These are the activations of a small neural network, seen along a few directions. Each row is one input.
Each table varies a few parts of the input and shows all the possible inputs, shuffled.
A made-up example of a description, with smaller parts first: ring(8) and (point or (values(2) and line(4)) or ring(11)).
Shared parts are said once, and a part with two or three values counts as separate values.

Rows:
r1: [-.41,-.15,.21,-.07,-.44,.13,.34,.34,.38,.36,.15,.16]
r2: [.10,-.01,.48,.04,.04,.01,-.06,.03,.67,-.21,.10,-.08]
r3: [.18,-.39,-.03,-.73,.43,-.21,.01,.15,-.05,-.30,.15,-.07]
r4: [-.38,.09,.00,-.15,-.66,.22,.21,.66,-.39,.46,.20,.08]
r5: [-.39,-.08,.13,-.34,-.79,-.17,.10,.41,-.55,.22,.10,-.33]
r6: [-.63,.05,-.17,-.22,-.69,.12,.10,.40,-.47,.41,.24,.16]
r7: [.27,.16,.01,.71,.22,.27,-.20,-.03,.09,-.08,-.44,.20]
r8: [.13,.78,-.41,.40,-.19,-.22,-.06,-.50,-.37,-.12,-.55,-.10]
r9: [.41,.11,.20,.61,.14,.11,-.21,.02,.08,-.24,-.50,-.11]
r10: [-.26,-.22,.37,-.17,-.53,-.05,.31,.42,.36,.20,.10,-.16]
r11: [-.64,-.31,.15,-.28,-.54,-.16,.17,-.11,.20,.18,.09,.00]
r12: [.45,-.28,-.13,.10,.78,.23,-.01,.03,-.07,.20,.39,.07]
r13: [.21,-.29,.07,-.50,.59,-.02,.13,.46,.02,-.20,.21,-.07]
r14: [-.08,.07,.32,.12,.13,.16,-.05,.00,.71,-.05,.17,.23]
r15: [-.63,-.05,-.07,-.36,-.77,-.10,.01,.22,-.55,.30,.14,-.09]
r16: [-.64,-.21,.05,-.12,-.47,.02,.24,.06,.28,.32,.17,.25]
r17: [-.25,.05,.16,-.25,-.77,.05,.17,.74,-.40,.30,.14,-.25]
r18: [.35,.76,-.23,.40,-.23,-.24,.01,-.29,-.31,-.18,-.58,-.38]
r19: [-.04,-.09,.47,-.09,-.01,-.15,-.14,-.28,.53,-.31,.08,-.17]
r20: [-.08,-.23,-.30,-.52,.58,.03,.10,.11,-.07,-.17,.35,.40]
r21: [.29,-.01,.16,.53,.07,-.02,-.25,-.31,-.06,-.32,-.51,-.22]
r22: [.13,.89,-.55,.51,-.11,-.03,-.03,-.29,-.26,.01,-.48,.13]
r23: [-.27,.04,.20,.08,.12,.06,-.11,-.34,.57,-.09,.19,.34]
r24: [.13,-.24,-.09,-.48,.61,.16,.14,.37,.10,-.04,.26,.30]
r25: [.46,.87,-.20,.49,-.16,-.12,.05,.06,-.17,-.09,-.56,-.29]
r26: [.35,-.42,-.31,-.12,.62,-.10,-.25,-.44,-.25,-.03,.31,-.03]
r27: [.04,.11,-.17,.63,.19,.20,-.29,-.30,.01,-.13,-.40,.28]
r28: [.06,.01,-.04,.51,.12,.02,-.32,-.52,-.09,-.26,-.49,.04]
r29: [.25,-.38,-.34,-.04,.71,.19,-.10,-.30,-.13,.14,.44,.13]
r30: [.65,-.44,-.10,-.23,.49,-.11,-.17,-.27,-.17,-.05,.27,-.22]
r31: [-.41,-.33,.36,-.27,-.58,-.22,.26,.07,.22,.12,.05,-.25]
r32: [.70,-.36,.03,-.09,.59,.14,-.01,.01,-.04,.13,.29,-.18]
r33: [-.27,-.05,.31,-.07,.02,-.14,-.18,-.50,.48,-.23,.13,.11]
r34: [.31,.94,-.39,.59,-.09,.05,.06,.04,-.13,.03,-.44,.02]
r35: [-.13,-.40,-.15,-.63,.56,-.11,.04,-.13,-.16,-.28,.23,.08]
- What is each input in this table made of? => ring(5) and (values(2) or line(5))
- The inputs of r25 and r18 match in every part but the ring(5) part. If r10 is changed in the same way as r25 into r18, which row does it become? => r31
- Change only the line(5) part in r4. List by row number the other rows that result. => r1, r7, r14, r34
- Change only the line(5) part in r11. List by row number the other rows that result. => r8, r15, r28, r33

Rows:
r36: [-.45,.17,.26,.14,-.69,.00,.10,.11,.18,.13,-.15,-.04]
r37: [.16,-.17,-.03,-.36,.18,.08,.14,.49,-.08,.08,.29,.04]
r38: [-.20,-.41,.25,-.13,.02,.01,-.01,-.10,.25,.02,.21,.03]
r39: [-.07,-.34,-.08,-.30,.09,-.02,.03,.09,-.27,.12,.24,-.03]
r40: [.41,.20,.20,.41,.11,.03,-.06,-.08,.30,-.19,-.29,-.14]
r41: [.00,-.23,.29,-.20,.15,.08,.13,.32,.45,-.01,.25,.05]
r42: [.20,.21,-.39,.20,.26,.07,-.09,-.17,-.27,-.02,-.11,.13]
r43: [-.09,-.02,-.27,-.24,.09,-.15,-.08,-.30,-.34,-.04,.05,-.01]
r44: [-.30,.26,-.09,-.03,-.62,-.02,.15,.32,-.38,.25,-.09,-.11]
r45: [.06,.15,-.03,.39,.20,.09,-.17,-.32,.22,-.11,-.15,.22]
r46: [.50,.29,-.13,.23,.18,.02,-.04,.12,-.24,-.08,-.24,-.23]
r47: [-.22,-.12,.03,-.09,.04,-.19,-.10,-.48,.18,-.16,-.01,.10]
- The inputs of r38 and r39 match in every part but one. If r41 is changed in the same way as r38 into r39, which row does it become? => r37
- What is each input in this table made of? => values(2) and (point or line(5))

Rows:
r48: [.23,.46,-.11,.24,-.06,.00,.06,.10,.00,-.08,-.31,-.04]
r49: [.13,-.21,-.04,.20,.34,.03,-.19,-.32,.02,-.14,.01,.08]
r50: [-.07,.11,-.07,.41,-.12,.00,-.15,-.30,-.11,-.05,-.22,.03]
r51: [.15,-.26,.12,.05,.19,-.06,-.12,-.37,.09,-.15,.05,-.08]
r52: [-.42,.06,.09,-.19,-.39,-.20,.10,-.15,.17,.01,-.01,-.04]
r53: [-.10,-.36,.32,-.32,.00,.01,.05,.25,.25,-.05,.19,.01]
r54: [.06,.26,-.11,.30,-.03,.04,-.08,-.09,-.09,-.02,-.33,-.02]
r55: [-.07,.10,-.37,-.26,-.27,-.11,.08,.25,-.75,.26,.02,-.10]
r56: [.16,-.23,-.38,-.50,.22,-.09,.04,.23,-.67,.17,.25,-.06]
r57: [.24,-.03,-.09,.11,.43,.09,-.08,-.12,.02,-.13,-.08,.03]
r58: [-.32,-.04,.31,-.09,-.47,.00,.08,.27,.12,.02,-.02,-.05]
r59: [.43,.14,-.09,.01,.40,.04,.05,.07,.09,-.17,-.08,-.02]
r60: [-.23,-.23,.11,-.39,.07,-.19,.09,-.18,.28,-.09,.22,-.01]
r61: [-.43,.13,-.16,.05,-.20,.00,-.03,-.25,-.01,.11,-.01,.30]
r62: [.06,-.31,.25,-.08,.07,.21,.15,.44,.23,.21,.31,.02]
r63: [.38,.13,.03,.04,.34,.05,-.04,.14,.14,-.14,.05,-.08]
r64: [-.02,.03,.10,.21,-.27,-.10,-.13,-.31,-.02,.00,-.20,-.14]
r65: [-.25,-.16,-.14,-.15,.27,.06,-.06,-.29,.09,-.01,.23,.35]
r66: [-.13,-.01,.22,.13,-.40,.18,.19,.46,.12,.30,.08,-.02]
r67: [.20,.44,.00,.22,-.12,.02,.00,.17,.03,-.05,-.16,-.14]
- What is each input in this table made of? => values(2) and (point or line(4) or line(5))
- The inputs of r60 and r52 match in every part but the values(2) part. If r57 is changed in the same way as r60 into r52, which row does it become? => r54
- Change only the values(2) part in r61. List by row number the other rows that result. => r65
